Each row below holds a small network's activations on one input, seen along a few directions.
In each table, some parts of the input vary, and every possible input appears once, in random order.
A made-up example of a description, with smaller parts first: one of 4 places along a line, together with either a single point or one of 9 places around a ring or (one of 3 separate values, together with one of 8 places around a ring).
Shared parts are said once, and a part with two or three values counts as separate values.
In the rows, 128 means zero.

Other details of the inputs shift rows strongly along two fixed directions, in all tables alike. That doesn't count.
To show where, the next rows are all for the same input, with only those details redrawn:
[ 88 157 136 138 143 140 109 119 130 133 149 109 127 113 124 118]
[244  83 172  94 106 123 156 143 126 122  84 187 109 121 136 140]
[188 132 223  93 140 161 122 144 114 144 116 172 112  64 132 118]
[ 88 155 133 138 142 138 110 119 131 132 148 109 127 115 124 119]
[140 107  80 141 110 101 144 117 143 111 118 121 125 171 128 140]
[192 130 221  93 138 159 123 144 115 143 114 173 112  67 132 120]
[ 89 157 140 136 144 141 108 120 129 134 149 110 127 110 125 117]
[140 108  82 140 110 102 143 117 142 111 119 121 124 170 128 140]

Rows:
x1: [172 134 215  94 152 156 115 140 111 150 125 157 116  62 126 115]
x2: [106 159 160 103 136 152 122 152 128 142 122 143 135  99 138 113]
x3: [ 90 167 157 107 143 145 114 152 118 153 128 139 145  97 134 107]
x4: [ 97 167 161 109 133 153 118 151 126 144 122 144 138  99 140 110]
x5: [ 90 149 140 140 151 134 102 115 113 142 154 111 134 109 123 122]
x6: [140 110  79 138 108 105 143 125 136 112 111 127 138 173 129 134]
x7: [ 86 155 132 133 140 144 111 127 130 129 143 112 134 117 127 113]
x8: [214  77 160 115 114 115 152 133 119 121 118 168 108 124 126 151]
x9: [216  99 158  99 105 128 152 150 121 127  80 182 128 126 138 132]
x10: [206 101 158  89 114 121 152 157 118 140  82 178 132 117 134 130]
x11: [233  91 178  77 113 129 158 161 119 139  74 188 123 105 135 131]
x12: [163 128 199 107 149 153 113 131 107 147 130 149 118  75 128 124]
x13: [ 99 144 140 136 146 145 108 114 123 134 150 108 124 109 125 128]
x14: [ 76 162 128 116 139 138 119 144 129 143 132 122 143 116 132 112]
x15: [ 86 160 148 122 146 154 110 133 127 136 142 115 133 101 128 111]
x16: [142 101  72 153 106  97 141 110 131 112 118 122 132 180 129 149]
x17: [107 128 132 143 138 141 118 115 127 123 153 106 120 118 123 132]
x18: [ 85 152 133 129 151 140 108 126 126 135 148 106 135 111 122 110]
x19: [136 107  73 132 111  96 146 130 134 118 109 127 141 175 129 133]
x20: [ 83 139 126 156 136 136 117 112 132 121 170 100 117 122 120 137]
x21: [ 89 157 140 136 144 141 108 120 129 134 149 110 127 110 125 117]
x22: [180 105 188 112 131 148 136 131 121 128 136 152 101  90 126 145]
x23: [ 84 134 123 151 144 131 116 110 128 127 170  95 118 120 117 136]
x24: [141 105  80 131 116  98 142 126 133 116 115 126 137 170 126 132]
x25: [ 65 150 128 156 151 136 100 112 118 134 171  92 133 114 119 118]
x26: [143 110  82 142 111 100 141 117 136 115 116 125 131 170 127 140]
x27: [153  98  90 143 107 105 143 114 134 111 117 128 123 168 132 148]
x28: [ 78 136 114 154 144 132 110 109 125 126 163  89 127 125 120 126]
x29: [133 114  81 134 105 109 145 130 141 112 109 127 134 171 135 133]
x30: [133 109  70 127 106 105 154 134 144 116 104 122 135 172 130 137]
x31: [128 116  65 138 101 100 150 133 137 121  99 124 145 177 131 135]
x32: [ 83 161 149 122 152 149 106 134 122 143 144 113 137  96 125 106]
x33: [ 86 141 122 159 136 135 110 113 121 125 158 102 132 125 122 125]
x34: [144 104  80 136 118  92 141 118 134 119 119 123 131 169 124 138]
x35: [ 82 154 130 130 146 147 111 125 131 130 148 105 132 114 124 114]
x36: [123 117  68 135 102 104 150 133 143 118 104 121 139 175 133 135]
x37: [141  97  91 152 108 110 142 114 136 106 130 118 120 164 129 145]
x38: [141  97  90 155 108 103 146 113 134 108 139 122 119 166 123 155]
x39: [143 106  85 134 116 106 143 116 142 113 120 118 122 164 126 141]
x40: [ 76 172 133 124 132 142 116 144 126 144 126 129 148 116 136 111]
- The inputs of x40 and x2 match in every part but one. If x31 is changed in the same way as x40 into x2, which row does it become? => x30
- Describe the family of inputs behind these rows. => one of 5 places around a ring, together with one of 8 places along a line
- Which other rows does x25 become when the place on the ring of 5 takes its other values? List them by row number. => x17, x28, x33, x37
- Start at x20 and move only the place on the line of 8, one step at a time. The first step leads to x37. Which rows follow, in order? => x27, x21, x7, x29, x36, x4
